Each row below holds a small network's activations on one input, seen along a few directions.
In each table, some parts of the input vary, and every possible input appears once, in random order.
Descriptions start from the smaller parts, as in this example, which fits no table here: one of 2 separate values, together with either a single point or one of 9 places along a line or (one of 6 places along a line, together with one of 8 places around a ring).
Shared parts are said once, and a part with two or three values counts as separate values.

Other details of the inputs shift rows strongly along three fixed directions, in all tables alike. That doesn't count.

A family of inputs:
R1: [ 29 -15 -21   7 -28 -39  -7  14  18 -12 -22   4]
R2: [ -4  -2  13 -11  12   8 -16  -4   9  -3 -10  -3]
R3: [ 29 -17 -29   1  -6 -42   6  12  33 -12 -21  17]
R4: [-17  -4 -23  53 -20  31  16  -5 -29  21  33  15]
R5: [ 44 -21 -10  -3 -37 -32   2   3  18  -9  -3   9]
R6: [-32   7  -6 -35  22  10  30  -8 -37 -20  33 -36]
R7: [-38  17  -3 -24  17  -3  33   7 -48  -6   9 -42]
R8: [-29  -2 -14   3   0  21  20 -12 -39   3  41 -15]
R9: [ 31 -21 -20   6 -20 -35  -3   6  15 -34 -18  16]
R10: [-28   1 -28  23   5  12  33   3 -14 -11  19  -7]
R11: [-8 26 14 30  7 40 -8 -6 -3 18 -2 26]
R12: [-22  -9 -25  55 -18  32  19  -8 -24  31  19   6]
R13: [-36   9 -24  21  19  14  22   2 -35  -5  15 -23]
R14: [ 32 -13 -28  -3 -18 -40   9  14  28   0 -20  17]
R15: [ 10  12  32  15   3  20 -40 -21  15  25  -9  23]
R16: [ -3  12  37 -55  14  -6  -6   3  10  -7   8 -20]
R17: [ -9   5  32 -49  23 -12 -11  -2  -1 -17 -12 -22]
R18: [ 13  -5   2  35 -11  20 -34 -12  20  24  -1  23]
R19: [ 12  18  40 -54  10  -7   5   6  -2  -5   1 -23]
R20: [ 20 -28 -17  -4 -25 -33 -11   6  33 -23  -2  14]
R21: [ -5 -35 -44  21 -37 -19  33  13 -15   3  17 -18]
R22: [ 30 -25 -22 -10 -20 -38  -4   4  35   7   0  14]
R23: [  0   4  22 -16   1   6 -14  -2  10   3  10   2]
R24: [ 24 -22 -17   3 -31 -36   0  12  19 -13 -31   7]
R25: [-31   3 -12  36  15  46  -3 -14 -15  16  16   3]
R26: [-27 -10 -44  -7   0 -14  55  10 -30 -31  26 -35]
R27: [  0  13  12   1  18  -3 -13  -1   0  -9 -18  -1]
R28: [ 11  -1  -4 -11  14  -7  -9  -5  25   7  -4  16]
R29: [ 11  20  24  26  22  26 -35  -5  18   7 -29  23]
R30: [  4  14  42 -51   9 -10  -1  14  -2  -5   1 -20]
R31: [ 15  13  38  17   0  21 -27 -12  10  28 -19  22]
R32: [  9 -24 -35  11 -22 -14   9  -5  15 -16  13   8]
R33: [ 28 -16 -25  -5 -18 -38  14  18  31  -2 -19  23]
R34: [ -8  14  17  31   7  36 -29 -22  -2  32   9  17]
R35: [ 26   1  10  32 -18  18 -19 -12   5  17  -1  34]
R36: [-11  14  15  28  14  44 -26 -19  -2  10   9  31]
R37: [  9  12  36 -56  14  -4  -6  -7  -3 -11   7 -20]
R38: [  5  17  41 -52  10  -9   4  12   3  -4   2 -22]
R39: [ -6  -2  14 -11  11   6 -15  -7   7  -4 -12   0]
R40: [ 23 -30 -23   2 -22 -33 -18   7  29 -18 -10   3]
R41: [-23  -1   7   3   4  22  -1 -11 -13  16  12  -9]
R42: [-27  14  16 -23  31   6  13   5 -22 -15 -12 -26]
R43: [-18 -14 -25 -12   1 -18  10   5 -14 -16  18 -28]
R44: [-25  -9 -27  49 -17  33   7 -15 -22  17  40  16]
R45: [-14 -25 -53  26 -21 -21  35  14  -7 -25  17  -5]
R46: [ 10  18  31 -56  24 -16   7  11   2  12  -3 -18]
R47: [ 24 -35 -13  -2 -33 -30 -13   5  28  -5  -9   2]
R48: [ 19  15  32   7   3  30 -30 -21  25  19   0  27]
R49: [ 18   1  16   1 -10 -11 -16   1   4  12  -7   1]
R50: [  7  15  27  11  14  30 -31 -16  31   9  -6  31]
R51: [  5  15  12  -4   7   4 -10   8  -1   2 -18  -5]
R52: [ 34 -24 -15  -8 -25 -39  11  16  32   9  -5  19]
R53: [ 19   8   9  -2  -7  -3  -8   0  -1  -9 -16  16]
R54: [-19  23  20 -31  17   6  13  10 -31 -13   2 -18]
R55: [-28  11  -9  44  19  43   7  -7 -18  11  -2   5]
R56: [ -7  14  15  32   8  39 -30 -19   0  32  10  15]
R57: [-37   8 -17  15   5  15  32  -1 -40   6   9 -19]
R58: [-27  10  16 -31  26   1   0  -7 -20  -9   7 -27]
R59: [ 11  -5   6 -15   4  -6  -5   0  26  18   4  18]
R60: [  1  17  29 -45  19  -8  -2  17  -6 -12 -24 -27]
R61: [  0  12   7 -11  29  -1   8   7  15   0 -14  15]
R62: [-13  10  10  11   1  14   4  -6 -23  22   9  -9]
R63: [-43   1   4 -30  14   4  24  -3 -39   1  27 -44]
R64: [  7  -2  -2  37  -2  15 -34 -18  17  13  -6  29]
R65: [ 14 -23 -27  21 -32 -19   6  12   3   6   7  -6]
R66: [-27  -1 -26  24   4  10  24   4 -29 -17  17  -3]
R67: [ 20  27  27  11   6  27 -17 -11  17  11 -20  29]
R68: [ 12  24  30 -51  16  -8   6   4  -9 -19 -13 -17]
R69: [ 13  11  26  11  12  29 -37 -22  11   2  -7  34]
R70: [ -6  14  31 -39  28 -15  -2   6  -5 -23 -27 -22]
R71: [ -7  27  11  37  10  33 -16 -12 -11  25 -10  19]
R72: [  7 -21 -33  21 -28 -17  14  12   2  -5 -13   0]
R73: [-17  -2 -28  59 -15  29  11  -7 -25  33  28   4]
R74: [  6  10  39 -46  13  -6  -5  15  -5   1 -10 -30]
R75: [  1 -15 -12 -41  10 -32  15  12  18 -13   4  -4]
R76: [ 22 -21 -20  12 -18 -42  -6   6  20 -23 -26   8]
R77: [-34 -17 -45   0   3 -15  45  19 -33 -26  15 -43]
R78: [ 11 -10  10  -5  -7   0 -22   0  16   7  -4  -1]
R79: [ 13  11   8  -2  -6  -2  -1   6  18  -3 -13  12]
R80: [ -2 -23 -56  23 -20 -19  38   2 -14 -28  16  -6]
Description of these inputs: one of 5 places around a ring, together with either one of 2 separate values or one of 6 places around a ring or one of 8 places around a ring.
Question: Changing only the place on the ring of 5 turns R64 into R34. The same change can be made to R17. Which row results?
Answer: R63
Question: Changing only the place on the ring of 5 turns R58 into R62. The same change can be made to R69. Which row results?
Answer: R35
Question: A walk changes only the place on the ring of 5. It starts at R45 and steps to R20. List the rest of the walk in order.
Answer: R23, R30, R11
Question: Which other rows does R14 become when the place on the ring of 5 takes its other values? List them by row number.
Answer: R3, R22, R28, R46
Question: Which other rows does R52 become when the choice among 2 separate values takes its other values? List them by row number.
Answer: R46
Question: Which other rows does R14 become when the choice among 2 separate values takes its other values? List them by row number.
Answer: R33

A family of inputs:
R81: [-15  -3 -17  12  -2  18   5 -11 -14   4  26   1]
R82: [-13  11  12 -27   9   9   8  -7 -27  -4  19 -17]
R83: [-19  -1 -20  20   7  17  18  -8 -10   4   2  -3]
R84: [-10  25  45  -8  27  32 -17 -14 -17  19   4   0]
R85: [-21  -8 -12  17   2  12   9 -11  -8  10  22  -2]
R86: [  5 -12  -4 -36  -7 -25   5   0   9 -21   7 -12]
R87: [  4   7  25 -17   8  -3 -21  -3  18   8 -18   3]
R88: [-17  -1 -11  19  -7  10   8  -2 -23  17  10  -5]
R89: [ 10  18  23  -6  15  -1 -19   4  11 -17 -23   6]
R90: [ 12  -5  10 -31 -22 -28  22  16  -3  -6  -4 -11]
R91: [ 18  -4   6  27 -10   5 -24 -10  17  13   0  18]
R92: [ 18  10  26 -12   9   2 -13  -1   4  -1 -28   4]
R93: [ 12  -6  -5 -22  -2 -26   9  12   1 -20 -14 -24]
R94: [-19  -8 -12  18   2  12   4  -7 -14  11  23  -4]
R95: [-10  26  -1 -26  33  -4  29   7 -17  13   7  -7]
R96: [ 13   4   2  32  -4   6 -16  -3   8  -6 -22  31]
R97: [-21   6  11 -28  18  14  19   4  -6  -2  18 -15]
R98: [ 10 -23 -31  14 -16 -18   8   6   7 -10  -9   0]
R99: [  7   6  25 -16   8  -2 -27   2  13   9 -17   2]
R100: [  2 -18 -31  17 -13 -21   4   9   7 -24  -7   8]
R101: [  7 -16  -2 -33  -6 -21   6  24   8 -12   3 -14]
R102: [-10   8  -9  22  -9  18  21   7  -9  12  18  -8]
R103: [ 21   1   1  20 -13  11 -23 -14  17   6   3  23]
R104: [ -1 -17 -31  16 -12 -22  10   5  12 -25  -9   9]
R105: [ 14   1   3  27 -13   5 -24  -4  16  18 -11  16]
Question: What do these inputs look like to the network?
Answer: either a single point or (one of 4 places along a line, together with either a single point or one of 5 places along a line)
Question: Which other rows does R88 become when the place on the line of 5 takes its other values? List them by row number.
Answer: R82, R84, R92, R96
Question: Which other rows does R98 become when the place on the line of 4 takes its other values? List them by row number.
Answer: R83, R92, R93
Question: Which other rows does R82 become when the place on the line of 4 takes its other values? List them by row number.
Answer: R81, R86, R103

A family of inputs:
R106: [-14  -5 -16  -9  -7  -4  34   3 -19   2  28 -16]
R107: [ -3  11   1  15  15  19 -10 -13   4   9  -7  22]
R108: [ 13 -16 -20  27 -16  -7  -8  -1  13 -15  -1  13]
R109: [ 10   9  14  22 -12  28  -9  -9  -1  22   2  22]
R110: [  5  18  32  -9  11  12 -20   1   6  -6 -18  -2]
R111: [  9  17  26 -16  21   7  -9  -3  16  14 -14   1]
R112: [  6 -22 -12   9 -17  -7  -5  -5   6   0  12   4]
R113: [ -1   0  11  17   3  15 -26  -9   9  17   7  15]
R114: [-11 -11 -17 -14  -3  -5  17   1  -6  -1  23 -10]
R115: [  6  15   6  20   7  18 -10  -5  -8  14 -12  16]
R116: [  1   7  35 -26  18   5 -25  -5   6   4   0  -6]
R117: [-17  20   9   5  16  19  -2  -9 -25   4   1  -9]
R118: [-18   4 -20  -8   6  -8  37  11 -22 -14  18 -24]
R119: [ 21  -9   9 -42   1 -38 -10   9  27 -24 -27   2]
R120: [  8 -16 -28  16  -9  -3   0  -4  21   6   1  10]
R121: [ -2  11   7  28   7  21  -3  -7  11  17 -12  26]
R122: [  9  -9 -28  18  -8  -8  -1  -4   9  -5  -2  20]
R123: [-38   9   7  -4  25  24  11  -5 -26  -3  10 -18]
R124: [  6 -14 -20  15  -8 -11  -5  -5   0 -11  -1   7]
R125: [-12  -9 -16  -3  -5  -7  12   1 -10  -1   7 -28]
R126: [-26  14  14  -9   8  25  11  -9 -32   8  24 -22]
R127: [  0   4   7  31   6  29 -18  -8   8   2  -4  19]
R128: [  5  13  10  25   0  18 -17  -7   4   2  -8  12]
R129: [-19   3 -23 -11   9 -13  35   6 -28  -8  15 -21]
R130: [-16  18  27 -18  20  10  -6  -4 -15  -1 -12 -15]
R131: [ 10 -14 -20  26 -11  -7  -7  -5   5 -12   1  12]
R132: [ 25  18  49 -48   8  -9 -13   0  18  -2 -13   3]
R133: [ 17  16  45 -38  15  -8 -19  15  15  -8 -34  -4]
R134: [-16  -9 -18  -6  -7  -6  24  10 -24   9  22 -25]
R135: [-17  20   4  -1  24  26   5  -4 -10  -3  10  -1]
R136: [ 14  -9  10 -21 -15 -21 -10   2   8  -5  -3 -11]
R137: [  5   8  15  24 -14  26 -17 -17   1  16   4  18]
R138: [-21 -14 -13 -16  -4  -4  22  -1 -26 -11  32 -27]
R139: [  9  -8  11 -29 -10 -26 -10   6   6  -6  -2 -19]
R140: [  5   2  -2 -13  -1 -13  12  15  -9 -14  -4 -16]
R141: [ 24 -13  13 -36   0 -41 -18   5  19 -27 -25  -5]
R142: [-27  16   8 -11  21  19  19  -2 -22  20  25 -17]
R143: [ 17 -17 -12  10 -25 -11   1   5   6  10   2   6]
R144: [ -2 -13 -22  11  -7  -7   6   2  13  -7  -5  12]
R145: [-31  12   3 -15  24  23  12  -5 -20  14  28 -15]
R146: [ 21  -8 -17  15 -17 -18   1   8   4  -6 -11   8]
R147: [  9  -6 -17  19 -16 -12  -2  -1  -1 -10  -3   2]
R148: [  4  -4   9 -22  -6 -23  -4  12   7 -21 -16 -17]
R149: [  2   8   7  29   2  22 -10  -5  -1  19 -17  22]
R150: [-13  22  24 -21  28   8   7   0  -9   4 -10  -5]
R151: [  8 -19 -10   8 -23  -4  -2  -7   4  -6  13   8]
R152: [  3 -13 -13  14 -22 -14  -9   2   4   8   8  -1]
R153: [-16  -8 -23  -3  -1  -3  28   9 -21   6  12 -29]
R154: [  7 -13 -17  25 -18  -6   5   7   6   3 -14  12]
R155: [  8 -13 -16   3 -20  -4   5  -5  10  -3  14  14]
R156: [  0  16  25 -16  21  12 -14   1  16  -5 -15  10]
R157: [-19  -7 -13   0  -6  -8  15   5 -14 -10   0 -19]
R158: [ -2   1   6  18  11  24 -18 -14   8  14  -1   7]
R159: [  2 -20 -19  24 -12  -7  -5  -5   7  -7  -6  13]
R160: [ -5  21  24  -9  18  20  -1   9  -9   2 -10  -7]
R161: [  9 -10 -18  16 -13 -12   5   4  -4   2 -11   6]
R162: [ 12  -2 -19  16  -8 -13  11   3   5  -5  -1  11]
R163: [ -6  -1  -5 -28   9 -12  14  13   1 -23   2 -16]
R164: [  1   9  12  16   0  18 -15   0   0  29   2  12]
R165: [ 0 12 10 15  6 14 -9 -4  8 27  7 17]
R166: [-27 -12 -20   1   2  -1  21   7 -19 -18  15 -22]
R167: [  8  -6 -24  12  -5  -9   3   0   8 -11   2  12]
R168: [ 8  8 15 13 -5 24 -8 -7 -3 22  3 15]
R169: [ -7  -7 -11 -10  -5  -9  24   4  -9   5  20 -12]
R170: [ 29  -2  15 -35  -2 -36  -2  19  28 -24 -24  -3]
R171: [-13  20  25 -17  21   8  -7  -6 -18  -1 -10 -15]
R172: [ 27 -10  17 -57  -6 -36  -8   8  25 -21  -7  -6]
R173: [  9 -17 -23  15 -17 -12  -8   1  21   8   9  18]
R174: [  7  -7 -19  14  -7 -15  11   0   5   0  -6  11]
R175: [ 0 13  7 29  7 23 -4 -3 12 14 -9 25]
Question: Changing only one part turns R124 into R115. The same change can be made to R166. Which row results?
Answer: R133
Question: What do these inputs look like to the network?
Answer: one of 5 places around a ring, together with either a single point or one of 5 places along a line or one of 8 places around a ring
Question: A walk changes only the place on the line of 5. It starts at R173 and steps to R145. List the rest of the walk in order.
Answer: R114, R172, R155
Question: A walk changes only the place on the ring of 8. It starts at R122 and steps to R167. List the rest of the walk in order.
Answer: R135, R163, R156, R144, R119, R107
Question: Which other rows does R127 become when the place on the ring of 5 takes its other values? List them by row number.
Answer: R110, R160, R163, R170

A family of inputs:
R176: [  1 -13 -32  11 -10 -12  18   9   0 -11   3   1]
R177: [ -4   1  -5 -30   0 -16  23   8 -14   0  19 -22]
R178: [ 21   9  10   3   9  -8 -22  -1  23  -8 -28  23]
R179: [  6  15  25  16   7  31 -20 -18   6   6  -5  25]
R180: [  5  11  38 -50  13 -15  -6  10   0  -6 -12 -18]
R181: [ 17 -13  13 -15  -3 -11 -30  -8  28  -5  -5  10]
R182: [ -1   0  -8  28 -10  16   2  -7  -9  29  13   6]
R183: [  4  21  27   7  13  26 -16  -6   7  19  -4  23]
R184: [-29   7  15 -28  25  16  -2  -9 -16   0  23 -22]
R185: [  4  12  16   4   7  15  -7  -3  12   9 -11  14]
R186: [  3  11  24  14   0  22 -30  -9  -1   5  -6   6]
R187: [-14  21  21 -29  18  13  13  -3 -23  14  16 -18]
R188: [ 14 -12  11 -11  -2  -7 -28  -9  25  -3  -2  10]
R189: [-13  -3 -11  27  -9  14   8   0 -14  17  12   3]
R190: [ 22 -12  -3  -5 -11 -24  -9  10  18 -11 -22   2]
R191: [ 17 -19 -12  -6 -20 -32   2  15  20 -10 -13  -5]
R192: [-13  -4 -26  31   0   4   9  -4 -11  -1   0   4]
R193: [-12   4 -18  35   2  27  11  -7 -11  11   5  14]
R194: [  5  -9  10 -49  -7 -35   4  12  -7 -35  -3 -34]
R195: [-31   9 -10 -12  16   9  33   8 -23  -3  20 -24]
R196: [ -3 -12 -32  14  -8 -18  15   2  -5 -14  -3   1]
R197: [ -9  -2 -14  28 -10  16  10  -5  -9  16  13  14]
R198: [  4 -17 -27  12 -15 -14  12   7   1  -9  -4  -1]
R199: [  8 -16 -21   9 -23 -14  13   1  -3  10  13  -3]
R200: [-28  23  17 -15  35  14   5  -1 -27  -3  -4 -22]
R201: [  5 -16 -27   7 -14 -17  12   5   5 -19  10   0]
R202: [ 21   2  19   0  -2  -3 -19   2  28   4 -24  16]
Question: What do these inputs look like to the network?
Answer: either one of 3 separate values or (one of 4 places along a line, together with either a single point or one of 5 places along a line)
